Here are a small network's activations along a few directions, averaged over the inputs that share one value of a field.
Values that are neighbours, or in one group, have similar rows; names and order tell nothing.
(in the rows, 500 means zero)
Strong random noise was added to every row along 2 fixed directions; ignore it. To show where, here is one row again and again, with new noise each time:
[458 459 513 371 380 638 609 539 527 318 506 600 558 522]
[458 488 500 397 433 602 630 507 552 375 510 572 524 505]
[513 491 512 371 385 554 597 460 604 348 526 480 471 551]
[416 476 495 409 453 650 648 553 504 379 496 650 575 475]


Values of Fazu:
h8: [449 599 286 648 765 557 527 511 349 541 439 534 476 395]
h13: [399 571 326 606 614 701 566 681 364 546 495 770 631 176]
h4: [395 511 492 704 675 497 399 599 292 659 470 470 538 408]
h9: [872 452 730 497 302 191 358 192 657 628 505  27 203 856]
h7: [519 483 419 490 578 534 581 445 552 446 559 627 447 419]
h5: [359 626 288 717 904 422 720 494 494 704 584 531 456 260]
h6: [677 623 486 483 470 531 242 512 488 453 465 404 466 532]
h15: [539 433 608 399 325 423 157 510 454 434 466 300 535 635]
h12: [349 592 380 688 889 368 814 433 611 845 571 560 465 233]
h2: [418 319 623 342 342 449 580 591 468 398 478 722 651 558]
h1: [513 545 532 553 547 433 670 410 584 546 560 544 465 509]
h3: [532 496 669 559 429 483 399 532 526 703 410 428 427 571]
h11: [455 663 316 570 752 451 390 308 610 781 482 204 299 427]
h10: [588 517 582 577 584 364 347 464 433 666 485 401 489 632]
h14: [411 574 507 588 613 284 689 448 621 670 494 565 505 424]
Fazu is arranged as a line.
- Name the neighbours of h12, in listed order. => h7, h1
- Name the neighbours of h11, in listed order. => h8, h6
- Name the neighbours of h2, in listed order. => h14
- Name the neighbours of h15, in listed order. => h4, h10

Values of Tuka:
v14: [476 490 307 446 454 626 400 627 397 328 552 437 473 485]
v13: [411 577 605 590 557 351 514 564 331 835 396 505 476 330]
v3: [428 376 485 417 298 817 228 663 274 171 486 626 620 418]
v1: [498 726 374 541 749  82 739 119 773 731 645 248 230 381]
v2: [656 626 648 585 502 185 449 289 709 794 330 271 317 743]
v10: [398 489 550 588 688 751 377 681 279 531 473 710 596 246]
v11: [545 441 532 443 246 869 244 817 259 328 455 662 701 669]
v6: [426 538 552 570 647 218 840 314 735 821 502 502 411 453]
v9: [597 450 709 411 359 403 290 462 512 485 438 422 429 805]
v5: [392 385 357 468 447 813 529 681 380 154 577 839 676 492]
v12: [579 321 638 440 251 352 616 500 664 273 497 431 582 588]
v7: [553 560 710 381 263 637 274 525 373 351 361 369 441 662]
v4: [587 374 432 461 536 619 633 614 431  97 581 582 704 609]
v15: [517 461 444 407 400 456 639 395 733 532 520 585 590 460]
v8: [607 285 383 300 200 680 322 554 462 167 683 426 567 550]
Tuka is arranged as a line.
- Name the neighbours of v3, in listed order. => v14, v10
- Name the neighbours of v13, in listed order. => v9, v7
- Name the neighbours of v4, in listed order. => v1, v5
